Each row below holds a small network's activations on one input, seen along a few directions.
In each table, some parts of the input vary, and every possible input appears once, in random order.
A made-up example of a description, with smaller parts first: one of 4 places along a line, together with either a single point or one of 9 places along a line or (one of 2 separate values, together with one of 8 places around a ring).
Shared parts are said once, and a part with two or three values counts as separate values.
(in the rows, 128 means zero)

Rows:
row 1: [ 92  84 105  99 187 133 109  96 109 124 171 102  73 153 140]
row 2: [165 167 145 189 111 155 139 117 145 112 133 160 151 126 143]
row 3: [143 131 166 134  67 215  20 181  74  78  68 142 170 178 175]
row 4: [116 149 108 131 100  66 176 130 175 142 105 128 159  77  78]
row 5: [177 185 116 195 131 133 162 112 162 104 138 156 157 114 122]
row 6: [104  69 134  80 200 140 114 117 101 130 151 121  67 171 166]
row 7: [106 133 138 128  81  84 151 139 159 155 100 131 151  90  97]
row 8: [195 208 102 195 127 137 204 102 168 118 158 145 144 102 111]
row 9: [156 164 158 165 115 159 116 119 113 122 128 194 149 152 148]
row 10: [ 89  91 169  84  49 153  49 211  76 129  50 114 176 141 111]
row 11: [102 128 151 112  87  92 128 141 127 171  95 162 149 116  96]
row 12: [134 166  91 129  94  65 216 116 179 154 121 116 152  68  72]
row 13: [112 106  69 120 198  95 143  99 148 111 195  62  79 118 131]
row 14: [124 103 180  92  95  99 126 160 120 191  82 180 148 135 124]
row 15: [177 143 189 138 124 172 110 137 112 143 118 213 151 168 175]
row 16: [136 120  54 114 186  94 178  89 151 114 212  57  62 105 119]
row 17: [ 99  90  93 117 184 123 127 101 129 115 181  73  72 121 145]
row 18: [ 76  67 137  83 168 189  37 137  56  91  99  49  94 169 153]
- What is each input in this table made of? => one of 3 separate values, together with either a single point or one of 5 places along a line
- Changing only the choice among 3 separate values turns row 15 into row 6. The same change can be made to row 9. Which row results? => row 1
- Change only the choice among 3 separate values in row 12. List by row number the other rows that result. => row 8, row 16
- A walk changes only the place on the line of 5. It starts at row 14 and steps to row 11. List the rest of the walk in order. => row 7, row 4, row 12
- Change only the choice among 3 separate values in row 2. List by row number the other rows that result. => row 7, row 17
